These are the activations of a small network on made-up records, seen along a few directions, one row for each record.
After each row come some of the record's fields: NONI, VIFIK, KOR, RIMI.
Not every record has every field; a missing one is left out.
Other fields move the rows too, some of them a lot.
In the rows, zero is written as 500.
Random noise pushes rows far along 2 fixed directions. That doesn't count. These rows show it; they differ only by the noise:
[555 479 571 552 599 682 611 459 520 457 429 419 567 513 352 418 476 448
 445 566 461]
[463 377 444 459 479 389 440 424 580 416 503 551 429 480 401 533 459 471
 556 578 523]
[449 467 462 453 440 384 457 513 430 495 575 603 377 396 543 644 546 521
 528 498 535]
[525 480 542 525 554 600 569 478 489 471 473 471 512 477 411 485 499 470
 466 543 482]

[462 537 372 351 504 292 372 495 525 461 488 594 614 710 633 322 518 478
 608 467 411]  VIFIK=zefi, KOR=fim, RIMI=nipe
[571 589 690 716 533 822 717 537 394 644 469 384 498 367 431 559 510 531
 330 413 495]  NONI=ketu, VIFIK=zefi, KOR=fim, RIMI=nipe
[498 322 617 585 398 580 654 288 609 656 350 370 397 526 364 393 312 411
 482 451 476]  NONI=fivug, VIFIK=dufo, KOR=fim, RIMI=povu
[489 369 373 344 471 296 394 383 686 372 395 524 537 701 354 285 389 366
 620 611 469]  NONI=fivug, VIFIK=fafa, KOR=sogob, RIMI=nipe
[528 490 566 494 549 582 533 444 599 495 379 413 584 657 517 319 479 490
 505 515 392]  NONI=ketu, VIFIK=fafa, KOR=fim, RIMI=nipe
[553 552 487 547 518 560 613 507 443 420 441 484 556 511 219 482 503 406
 472 516 575]  NONI=ketu, VIFIK=fafa, KOR=fim, RIMI=nipe
[556 466 526 599 507 590 626 386 591 532 367 391 509 536 386 396 406 461
 428 481 492]  VIFIK=zefi, KOR=fim, RIMI=nipe
[441 437 237 365 458 119 255 554 615 183 609 659 423 430 301 645 535 511
 661 702 637]  NONI=ketu, VIFIK=dufo, KOR=sogob, RIMI=nipe
[435 354 512 475 560 469 397 374 735 428 430 497 552 654 523 359 406 516
 573 586 412]  NONI=ketu, VIFIK=fafa, KOR=fim, RIMI=nipe
[498 454 537 479 383 457 539 439 426 623 477 488 395 436 501 520 449 430
 488 431 527]  VIFIK=fafa, KOR=sogob, RIMI=povu
[577 734 490 425 632 643 585 672 290 411 542 510 652 525 591 516 678 536
 458 503 505]  NONI=des, VIFIK=fafa, KOR=fim, RIMI=povu
[551 595 525 571 604 628 474 619 457 380 589 506 559 410 400 593 595 539
 438 567 525]  NONI=ketu, VIFIK=zefi, KOR=sogob, RIMI=nipe
[633 539 514 427 573 660 601 462 493 398 379 391 669 597 331 249 477 365
 426 594 477]  NONI=des, VIFIK=zefi, KOR=sogob, RIMI=nipe
[521 378 560 495 405 550 618 395 493 614 457 477 413 452 476 445 419 416
 469 481 484]  VIFIK=dufo, KOR=fim, RIMI=povu
[554 598 569 602 493 669 625 576 333 537 521 500 456 336 418 635 568 502
 408 444 567]  NONI=ketu, VIFIK=fafa, KOR=fim, RIMI=nipe
[599 676 555 477 468 615 670 564 246 634 492 473 528 495 640 429 592 472
 415 337 465]  VIFIK=zefi, KOR=fim, RIMI=nipe
[508 691 447 491 562 494 443 707 317 409 648 612 523 388 533 684 657 548
 483 487 572]  VIFIK=zefi, KOR=sogob, RIMI=nipe
[533 496 558 502 445 549 614 420 468 600 420 451 501 507 443 403 453 436
 479 447 459]  VIFIK=dufo, KOR=fim, RIMI=nipe
[571 690 594 523 571 710 634 609 305 601 517 478 618 507 639 470 641 531
 434 411 398]  VIFIK=dufo, KOR=fim, RIMI=nipe
[571 630 498 548 660 678 577 606 449 357 530 498 630 482 375 509 616 521
 452 592 470]  VIFIK=dufo, KOR=fim, RIMI=nipe
[591 458 537 591 667 711 615 384 670 433 294 310 700 729 328 179 364 400
 469 543 403]  NONI=fivug, VIFIK=zefi, KOR=fim, RIMI=povu
[482 316 419 389 388 346 477 375 567 430 471 584 401 476 319 461 405 370
 586 559 563]  VIFIK=dufo, KOR=fim, RIMI=nipe
[455 417 398 384 482 316 383 425 586 415 485 550 519 586 465 464 467 452
 579 565 519]  NONI=des, VIFIK=dufo, KOR=fim, RIMI=povu
[494 570 416 395 580 468 442 571 518 396 538 510 669 605 518 412 565 499
 516 574 489]  NONI=des, VIFIK=zefi, KOR=fim, RIMI=povu
[577 479 423 361 478 485 609 438 497 387 383 434 567 541 187 264 417 304
 490 603 558]  NONI=des, VIFIK=zefi, KOR=fim, RIMI=nipe
[592 473 497 374 502 539 623 443 501 438 354 415 595 587 241 204 406 280
 478 560 491]  NONI=des, VIFIK=zefi, KOR=sogob, RIMI=nipe
[525 420 554 581 691 702 560 374 733 317 324 344 705 670 178 261 360 441
 507 670 448]  NONI=ketu, VIFIK=fafa, KOR=fim, RIMI=povu
[442 541 556 692 709 698 470 584 572 339 575 516 604 445 396 704 591 651
 457 614 562]  NONI=ketu, VIFIK=fafa, KOR=fim, RIMI=povu
[599 547 387 386 570 493 546 490 489 346 388 469 647 662 308 234 495 356
 511 566 450]  NONI=fivug, VIFIK=zefi, KOR=fim, RIMI=nipe
[536 501 529 596 664 666 517 456 706 440 415 374 730 698 467 311 462 523
 454 582 400]  VIFIK=zefi, KOR=fim, RIMI=povu
[454 498 484 507 571 460 407 492 657 429 524 490 529 556 500 533 501 570
 561 573 484]  NONI=des, VIFIK=fafa, KOR=sogob, RIMI=povu
[477 514 367 253 423 212 370 532 404 431 539 640 527 593 570 383 545 387
 589 509 495]  VIFIK=zefi, KOR=sogob, RIMI=nipe
[469 367 454 314 316 283 489 411 464 617 496 581 364 506 565 446 400 386
 566 442 513]  VIFIK=dufo, KOR=fim, RIMI=nipe
[470 568 539 583 569 594 472 630 453 405 587 511 504 348 444 678 575 591
 479 554 600]  NONI=ketu, VIFIK=zefi, KOR=sogob, RIMI=povu
[512 527 656 609 461 682 625 519 371 654 508 482 404 355 534 610 505 516
 408 405 507]  NONI=ketu, VIFIK=fafa, KOR=sogob, RIMI=nipe
[605 664 548 600 694 788 611 639 469 291 504 426 676 460 198 476 622 506
 399 687 482]  NONI=ketu, VIFIK=fafa, KOR=sogob, RIMI=nipe
[465 535 517 481 350 441 505 557 363 678 637 639 339 369 786 704 613 600
 507 369 491]  VIFIK=dufo, KOR=fim, RIMI=nipe
[485 538 542 588 553 609 512 520 502 498 520 479 507 490 583 622 569 620
 461 492 478]  VIFIK=fafa, KOR=fim, RIMI=povu

Which values does each new row have?
[432 336 446 439 301 294 478 458 458 496 529 602 225 345 411 694 441 459
 538 517 644]  NONI=ketu, VIFIK=fafa, KOR=fim, RIMI=povu
[443 646 495 529 483 485 436 675 311 544 700 639 407 362 814 834 728 702
 468 419 526]  VIFIK=fafa, KOR=fim, RIMI=povu
[456 353 553 734 610 618 413 375 800 448 467 385 509 530 435 552 360 620
 490 586 472]  NONI=ketu, VIFIK=zefi, KOR=fim, RIMI=povu
[462 472 374 474 469 307 394 470 591 384 537 610 463 511 439 543 523 521
 572 546 508]  VIFIK=zefi, KOR=fim, RIMI=nipe
[554 546 566 548 531 638 592 501 461 602 472 408 568 557 615 405 485 500
 438 440 418]  VIFIK=zefi, KOR=fim, RIMI=povu
[435 371 585 633 556 539 420 432 701 496 496 442 503 541 486 522 401 559
 529 525 468]  NONI=ketu, VIFIK=zefi, KOR=sogob, RIMI=povu
[507 725 559 574 547 678 609 677 238 495 611 502 488 304 558 764 671 638
 400 454 589]  NONI=des, VIFIK=fafa, KOR=fim, RIMI=povu
[489 490 548 444 332 421 497 474 450 721 525 533 357 481 737 557 505 513
 472 379 474]  VIFIK=fafa, KOR=sogob, RIMI=nipe
[535 500 515 584 531 600 547 477 501 473 469 494 481 471 485 562 516 524
 466 481 514]  VIFIK=fafa, KOR=fim, RIMI=nipe
[419 476 592 633 486 539 495 452 605 645 489 390 439 507 580 556 418 621
 498 424 494]  NONI=ketu, VIFIK=zefi, KOR=fim, RIMI=povu
[608 493 465 473 546 567 613 476 497 356 399 453 575 481 171 339 441 340
 496 603 522]  VIFIK=dufo, KOR=sogob, RIMI=nipe
[407 395 253 265 433 124 313 431 586 324 527 632 484 587 451 434 489 467
 674 602 567]  NONI=des, VIFIK=zefi, KOR=fim, RIMI=povu
[546 590 372 334 533 424 485 586 415 350 536 571 572 518 450 414 585 437
 528 557 519]  NONI=des, VIFIK=zefi, KOR=fim, RIMI=nipe
[579 611 611 664 694 789 608 558 476 473 464 375 647 526 478 459 520 517
 397 504 439]  VIFIK=zefi, KOR=sogob, RIMI=povu
[450 467 329 369 408 215 336 569 477 367 646 688 407 424 518 636 575 489
 580 577 585]  VIFIK=zefi, KOR=sogob, RIMI=nipe
[568 538 612 638 634 719 560 455 577 534 399 366 626 608 545 348 473 505
 432 457 389]  VIFIK=zefi, KOR=sogob, RIMI=nipe
[426 559 380 472 499 321 288 667 437 429 719 653 428 376 703 765 629 639
 567 516 550]  VIFIK=zefi, KOR=sogob, RIMI=povu
[497 432 443 343 407 329 466 401 492 477 463 523 468 512 342 414 433 344
 553 533 569]  NONI=des, VIFIK=fafa, KOR=sogob, RIMI=nipe
[469 495 559 517 456 480 501 422 511 661 459 445 514 613 733 400 470 550
 515 355 416]  VIFIK=zefi, KOR=fim, RIMI=povu
